These are the activations of a small network on made-up records, seen along a few directions, one row for each record.
Each row is followed by the record's values for the fields J, M, U, K, W, G, L.
Not every record has every field; a missing one is written missing.
Other fields move the rows too, some of them a lot.
In the rows, 500 means zero.
Strong random noise was added to every row along 8 fixed directions; ignore it. To show where, here is one row again and again, with new noise each time:
[523 438 271 756 495 614 288 191 317 439 405 429 487 821 261 518 379 613
 335 493 470 501 449 472 485]
[445 511 910 200 373 446 569 593 748 242 521 595 226 427 304 621 635 448
 501 548 274 498 454 629 433]
[579 519 404 494 551 414 528 669 529 541 438 298 637 517 755 554 640 306
 537 451 348 529 274 587 655]
[751 393 516 427 541 516 235 307 485 528 423 288  17 728 327 778 543 376
 514 521 245 669 464 737 464]
[397 556 744 334 390 645 158 382 514 448 600 804 605 139 400 509 468 373
 553 577 708 822 549 339 367]
[361 530 647 524 508 622 452 471 531 401 490 489 513 465 245 421 627 464
 387 611 419 508 465 487 473]
[463 385 342 360 711 506 444 593 471 592 541 327 408 391 633 385 539 485
 468 443 277 591 347 734 762]
[655 438 716 173 356 320 492 751 419 417 431 457 507 479 548 452 339 475
 511 583 506 577 169 620 682]
[533 234 157 458 562 317 747 510 431 558 601 656 474 311 440 303 440 770
 499 334 908 348 372 415 535]
[518 608 509 754 479 562 489 572 407 518 357 290 841 617 414 439 680 299
 409 654 543 467 306 367 506]

[426 563 563 422 383 552 202 403 421 351 482 612 577 647 568 552 199 569
 503 584 347 667 458 607 629]
J is j1, M is m2, U is u2, K is k2, W is w1, G is g2, L is missing
[456 449 630 371 528 530 561 597 609 557 613 492 362 351 465 538 686 361
 550 537 434 529 584 527 420]
J is j1, M is m2, U is u2, K is missing, W is missing, G is missing, L is l1
[628 491 301 769 477 441 528 331 580 461 391 496 580 614 483 671 678 413
 575 405 687 397 409 367 349]
J is j2, M is m1, U is u1, K is missing, W is missing, G is missing, L is l2
[475 521 558 316 555 653  36 458 275 576 506 482 625 369 615 414 230 442
 481 587 418 881 417 591 736]
J is j2, M is m1, U is u1, K is missing, W is missing, G is missing, L is l2
[768 479 755 219 260 358 324 579 459 528 502 683 484 365 516 628 349 386
 656 615 899 714 330 435 356]
J is j1, M is m2, U is u1, K is k1, W is w2, G is g2, L is missing
[920 474 470 272 369 220 444 610 297 592 259 310 434 765 810 599 134 524
 590 509 452 580 301 737 802]
J is j2, M is m1, U is u1, K is k3, W is w2, G is g3, L is missing
[432 475 507 589 570 621 448 242 674 298 463 545 262 655 358 594 502 662
 450 260 351 410 566 414 335]
J is j2, M is m2, U is u1, K is missing, W is missing, G is missing, L is l2
[247 691 713 539 460 607 445 297 536 408 535 840 524 328 393 443 466 614
 506 666 563 526 942 368 425]
J is j2, M is m2, U is u2, K is k3, W is w2, G is g3, L is missing
[617 443 205 882 649 536 501 408 521 678 448 288 432 693 461 631 755 344
 537 509 424 439 470 542 422]
J is j1, M is m2, U is u2, K is k2, W is w1, G is g2, L is missing
[347 574 305 774 309 554 526 318 459 460 546 663 845 619 492 569 483 483
 405 488 553 411 526 295 346]
J is j1, M is m1, U is u1, K is k3, W is w3, G is g2, L is missing
[545 437 301 537 484 418 478 288 542 486 541 575 319 622 588 620 418 705
 527 346 446 505 636 594 485]
J is j1, M is m2, U is u1, K is k3, W is w3, G is g3, L is missing
[535 413 473 717 685 519 792 597 393 525 290 236 494 694 152 154 570 756
 307 591 748 142 406 414 588]
J is j2, M is m2, U is u1, K is missing, W is missing, G is missing, L is l1
[523 408 517 290 325 304 607 450 498 494 693 845 312 361 408 570 387 644
 566 542 643 490 696 544 363]
J is j1, M is m2, U is u2, K is k3, W is w2, G is g3, L is missing
[644 430 346 514 728 434 476 534 230 893 547 382 459 258 543 287 506 499
 567 707 772 591 570 531 689]
J is j2, M is m2, U is u2, K is k3, W is w1, G is g3, L is missing
[464 692 713 679 361 599 363 414 597 307 337 525 739 642 434 631 608 392
 539 591 570 511 459 378 346]
J is j1, M is m2, U is u1, K is missing, W is missing, G is missing, L is l1
[375 384 175 670 644 580 617 380 351 513 557 425 444 722 326 272 318 828
 347 413 438 358 546 497 562]
J is j1, M is m2, U is u2, K is k2, W is w1, G is g2, L is missing
[471 448 499 435 563 484 439 573 376 553 463 515 557 424 442 258 315 641
 453 616 614 513 453 500 691]
J is j2, M is m2, U is u2, K is k2, W is w1, G is g2, L is missing
[426 480 752 429 453 522 624 517 563 339 448 575 422 472 188 391 497 606
 404 577 570 361 533 474 450]
J is j2, M is m1, U is u1, K is missing, W is missing, G is missing, L is l1
[677 378 279 565 595 312 812 550 588 664 498 315 249 551 453 579 780 514
 578 485 533 292 425 642 437]
J is j1, M is m2, U is u1, K is k3, W is w2, G is g1, L is missing
[339 370 530 543 674 638 516 523 484 636 570 357 420 306 237 293 716 439
 423 666 474 515 520 574 487]
J is j1, M is m1, U is u1, K is missing, W is missing, G is missing, L is l1
[377 541 500 654 462 643 476 627 383 440 427 309 800 711 496 373 397 459
 308 593 224 470 247 573 671]
J is j1, M is m1, U is u1, K is k2, W is w1, G is g2, L is missing
[396 557 719 501 378 432 799 645 549 309 488 582 683 553 379 389 456 597
 409 470 549 311 496 320 407]
J is j2, M is m1, U is u1, K is missing, W is missing, G is missing, L is l1
[697 431 559  67 360 261 513 642 635 499 617 741 216 278 854 770 421 443
 825 303 482 704 503 684 505]
J is j1, M is m2, U is u2, K is missing, W is missing, G is missing, L is l2
[390 477 430 602 393 584 503 313 675 328 604 652 421 577 419 729 619 495
 469 314 450 420 581 377 199]
J is j1, M is m2, U is u1, K is missing, W is missing, G is missing, L is l2
[329 504 524 332 618 570 419 577 582 550 645 534 491 201 526 384 611 461
 560 513 377 602 522 687 622]
J is j1, M is m2, U is u2, K is missing, W is missing, G is missing, L is l2
[628 265 161 557 328 230 707 199 579 467 687 883 227 480 467 747 410 795
 607 258 855 335 683 377 177]
J is j1, M is m2, U is u1, K is k3, W is w2, G is g3, L is missing
[782 412 731 358 525 481 336 523 404 533 351 327 259 549 220 419 475 494
 537 715 655 599 344 617 571]
J is j2, M is m2, U is u2, K is missing, W is missing, G is missing, L is l1
[885 405 249 643 559 453 409 435 346 718 387 304 538 579 653 591 444 449
 592 360 898 545 408 331 473]
J is j2, M is m2, U is u1, K is missing, W is missing, G is missing, L is l1
[204 656 811 470 490 626 465 606 744 385 561 510 637 230 407 476 872 260
 535 647 286 585 443 569 468]
J is j1, M is m1, U is u1, K is missing, W is missing, G is missing, L is l2
[501 500 573 412 507 515 367 525 405 575 519 631 612 223 528 427 412 500
 558 551 771 605 526 369 483]
J is j2, M is m2, U is u1, K is missing, W is missing, G is missing, L is l2
[645 379 222 565 792 460 726 629 522 692 454 225 400 454 701 411 648 536
 561 263 534 375 379 508 602]
J is j2, M is m2, U is u1, K is missing, W is missing, G is missing, L is l2
[635 612 701 525 227 327 530 567 626 399 448 626 713 440 506 739 648 264
 682 574 755 542 410 389 283]
J is j1, M is m1, U is u1, K is missing, W is missing, G is missing, L is l1
[508 546 441 587 503 421 799 648 588 518 502 523 545 517 588 561 648 409
 455 459 424 351 566 472 438]
J is j2, M is m1, U is u1, K is k1, W is w2, G is g2, L is missing
[480 594 431 703 403 454 640 435 547 351 479 543 581 707 398 632 610 508
 447 484 425 301 590 409 382]
J is j2, M is m2, U is u2, K is missing, W is missing, G is missing, L is l2
[706 541 513 615 329 207 874 628 545 438 450 440 471 720 458 651 598 488
 538 566 588 192 440 486 435]
J is j2, M is m2, U is u2, K is k1, W is w1, G is g1, L is missing

Here are new rows. What are their fields?
[540 269 472 285 716 493 842 669 607 582 632 396 167 409 486 401 581 616
 417 229 477 343 537 414 416]
J is j2, M is m2, U is u1, K is missing, W is missing, G is missing, L is l1
[596 485 426 679 645 612 507 584 266 771 460 304 735 462 477 278 496 439
 432 493 829 529 502 195 417]
J is j2, M is m2, U is u1, K is missing, W is missing, G is missing, L is l1
[494 578 479 717 568 561 513 516 550 438 284 392 785 542 511 336 602 552
 482 476 704 389 360 350 566]
J is j2, M is m2, U is u1, K is missing, W is missing, G is missing, L is l1
[376 536 748 345 617 667 606 703 595 456 510 399 557 382 570 312 526 486
 396 379 383 491 503 344 501]
J is j2, M is m2, U is u1, K is missing, W is missing, G is missing, L is l1
[596 563 802 510 414 624 303 446 526 451 462 472 506 639 375 677 524 313
 486 520 514 623 469 330 240]
J is j1, M is m2, U is u1, K is missing, W is missing, G is missing, L is l1
[447 454 605 259 598 465 480 617 563 471 569 468 339 301 551 484 547 457
 530 527 313 578 441 721 648]
J is j2, M is m1, U is u1, K is missing, W is missing, G is missing, L is l2
[201 492 434 577 818 758 507 171 818 356 563 576  72 437 248 531 760 760
 471 323 252 404 842 589 426]
J is j2, M is m2, U is u1, K is missing, W is missing, G is missing, L is l2
[555 352 473 321 589 511 282 488 342 622 562 430 362 409 445 405 322 548
 492 537 523 696 427 720 666]
J is j1, M is m1, U is u1, K is missing, W is missing, G is missing, L is l1
[558 458 531 647 416 558 397 338 388 478 462 442 372 766 118 548 419 549
 404 675 501 439 517 521 404]
J is j1, M is m2, U is u2, K is k2, W is w1, G is g2, L is missing
[ 97 522 632 247 626 694 491 614 534 338 655 673 605 253 589 230 343 649
 334 386 231 521 559 479 582]
J is j2, M is m2, U is u1, K is missing, W is missing, G is missing, L is l2
[142 636 507 627 532 687 508 536 810 386 614 551 771 320 644 531 795 347
 476 409 263 493 519 400 403]
J is j1, M is m2, U is u1, K is k2, W is w1, G is g2, L is missing
[489 505 541 291 605 497 483 718 419 587 527 364 448 400 686 435 489 386
 507 581 284 583 506 657 697]
J is j2, M is m2, U is u2, K is missing, W is missing, G is missing, L is l2
[418 428 651 361 281 445 668 637 441 291 488 557 542 632 270 331 343 678
 368 565 487 289 280 528 554]
J is j1, M is m2, U is u2, K is missing, W is missing, G is missing, L is l2
[449 539 536 688 393 463 591 458 573 322 383 536 747 634 427 495 530 546
 498 506 619 329 365 444 481]
J is j1, M is m1, U is u1, K is missing, W is missing, G is missing, L is l1
[926 464 537 560 603 426 517 529 543 680 321 186 325 592 504 683 687 350
 647 480 720 487 451 463 437]
J is j2, M is m2, U is u1, K is missing, W is missing, G is missing, L is l1
[258 411 469 195 791 719 324 453 447 548 736 643 326 201 607 241 266 698
 433 335 334 729 750 567 668]
J is j2, M is m2, U is u2, K is missing, W is missing, G is missing, L is l1
[446 654 546 825 465 693 386 410 521 413 343 406 720 705 409 544 567 385
 393 559 362 527 482 367 451]
J is j2, M is m1, U is u1, K is k2, W is w1, G is g2, L is missing
